A small network was shown many inputs. Here are its activations along a few directions, one row for each input.
In each table, some parts of the input vary, and every possible input appears once, in random order.
Descriptions start from the smaller parts, as in this example, which fits no table here: ring(8) and (point or line(9) or (values(3) and line(6))).
Shared parts are said once, and a part with two or three values counts as separate values.

Other details of the inputs shift rows strongly along two fixed directions, in all tables alike. That doesn't count.

Rows:
row 1: [-30   3   4 -55  14 -28   2 -34  -2 -13  38]
row 2: [ -3  15  -2  47  32 -40 -42   5  10 -34 -97]
row 3: [-48  -4 -14 -26   5 -14  15 -54 -29  10  32]
row 4: [ 23  18  -1 -17 -32  36  35 -18  17  28  61]
row 5: [-26  13   1 -14  27 -22 -24 -62  -6  23  41]
row 6: [ 53  17   7  18 -73  39  40  63  -1  40 -13]
row 7: [-20   2  -1 -23  28 -37 -31 -40  -8  17  48]
row 8: [ 86  12 -12  20 -48  58  37  60  34  20  11]
row 9: [-38 -14   1 -49   3 -33   7 -31 -35   4  28]
row 10: [-32 -43  -7  48  31   5  -7  35  -6 -52 -86]
row 11: [ -4 -23 -42  40  26 -12  -1  22 -12 -44 -95]
row 12: [ 13  -6  43   0 -11  31 -14  13  -4  37  76]
row 13: [-52 -24  20 -36  14   1 -12 -27   3 -25  52]
row 14: [ 70  32  11  14 -68  49  35  61  32  20  -5]
row 15: [  7   3  -9  34  50 -34 -38   8   7 -31 -91]
Each input here is: values(3) and (point or line(4)).
- The inputs of row 11 and row 8 match in every part but the values(3) part. If row 6 is changed in the same way as row 11 into row 8, which row does it become? => row 14
- Change only the values(3) part in row 3. List by row number the other rows that result. => row 4, row 5
- Change only the line(4) part in row 2. List by row number the other rows that result. => row 5, row 7, row 15

Rows:
row 16: [ 39 -17  -4  56 -30  41  23  80 -17   1 -79]
row 17: [ 58 -23  -7  -4 -45  53  25  45   9  44 109]
row 18: [ 90  14  18  60 -30  28 -16  81  26  33 -61]
row 19: [-11  23  -1 -70 -35   7  37 -66  -1  52 123]
row 20: [-75 -17  16 -41  11 -12  -5 -43   2 -43  34]
row 21: [ 18  14   9  32  11  26 -10 -10  19  15  16]
row 22: [ 49  -6  26  -8 -88  84  63  36 -22  88 108]
row 23: [-69 -12  -6   6  67 -51 -46 -75 -23  -8  -4]
row 24: [-81 -24 -10   1  39  -8  -5 -36  -9 -51 -23]
row 25: [-35   7 -30  -1  39 -71 -25 -18 -18 -53 -88]
row 26: [-27   7 -29 -16  16 -47  -1 -30 -34  -2 -24]
row 27: [-60  15  34 -57  35 -59 -51 -54   3   6  71]
row 28: [-12  36  18 -92 -42 -26  20 -38  -5  38 120]
row 29: [ 76 -31 -24  36  48  39   8  63  25 -45 -92]
row 30: [-67 -27  13 -15  23 -48 -16  -7 -29 -42 -37]
row 31: [ 17  12 -11 -31 -41  13  41 -31 -14  68  76]
row 32: [109  30  21  59 -46  78   7  72  57  29  -7]
row 33: [  66   24  -36   54  -17   36   16   43   51  -48 -116]
row 34: [-71 -17  14 -22  28 -39 -16  -7  -7 -61 -32]
row 35: [-15  -9 -11  53  57 -42 -49  -4 -12 -21 -93]
- What is each input in this table made of? => values(2) or (values(3) and ring(6))
- Change only the values(3) part in row 28. List by row number the other rows that result. => row 27, row 34
- Which other rows belong to the same alternative as row 29? List them by row number. => row 17

Rows:
row 36: [ 46  14  -9  39  18  17 -14  -6  24  16   1]
row 37: [ 24   6 -37  32  -5  -5  16  -6 -10  13 -50]
row 38: [-22   3  29 -30 -36 -27   3  -7 -43  56  58]
row 39: [-26   2  17 -73 -35   9  38 -17   7  -3  87]
row 40: [-16  -8 -27 -12   4  18  31  -9  14 -36 -13]
row 41: [ 29  22 -29 -11 -19  -5  26  -5  -3  19 -12]
row 42: [  3  18  45 -29  -3 -15 -31 -10  14  22  63]
row 43: [-82 -22  12 -35  23 -29 -10 -23 -10 -61 -10]
row 44: [-12 -15 -20  -8 -14  35  39 -20   1   2  44]
row 45: [-18  17 -26  10  68 -37 -43 -45  26 -44 -45]
row 46: [ -4 -58  17 -45   2   9   7  22 -31  21  90]
row 47: [ 69  26  -7  50   8  18 -19  49  54 -34 -83]
row 48: [ 65  17  37  10 -29  52  -3   9   8  83  94]
row 49: [  48   -1  -23   76   -5   19    7   51  -12   15 -107]
row 50: [ 42 -15   6  28 -58  87  45  46   0  38  36]
row 51: [-92 -34  11 -13  28 -21 -16 -26 -23 -44  -6]
row 52: [ 49  14  -1  40 -34  -4   8  71  -1  -4 -95]
row 53: [-47  18 -20 -39  25 -72 -13 -37 -13 -34 -36]
row 54: [-57  -4  25  12  63 -49 -70 -38  -2 -24 -16]
- What is each input in this table made of? => point or (values(3) and ring(6))
- Change only the values(3) part in row 51. List by row number the other rows that result. => row 38, row 54
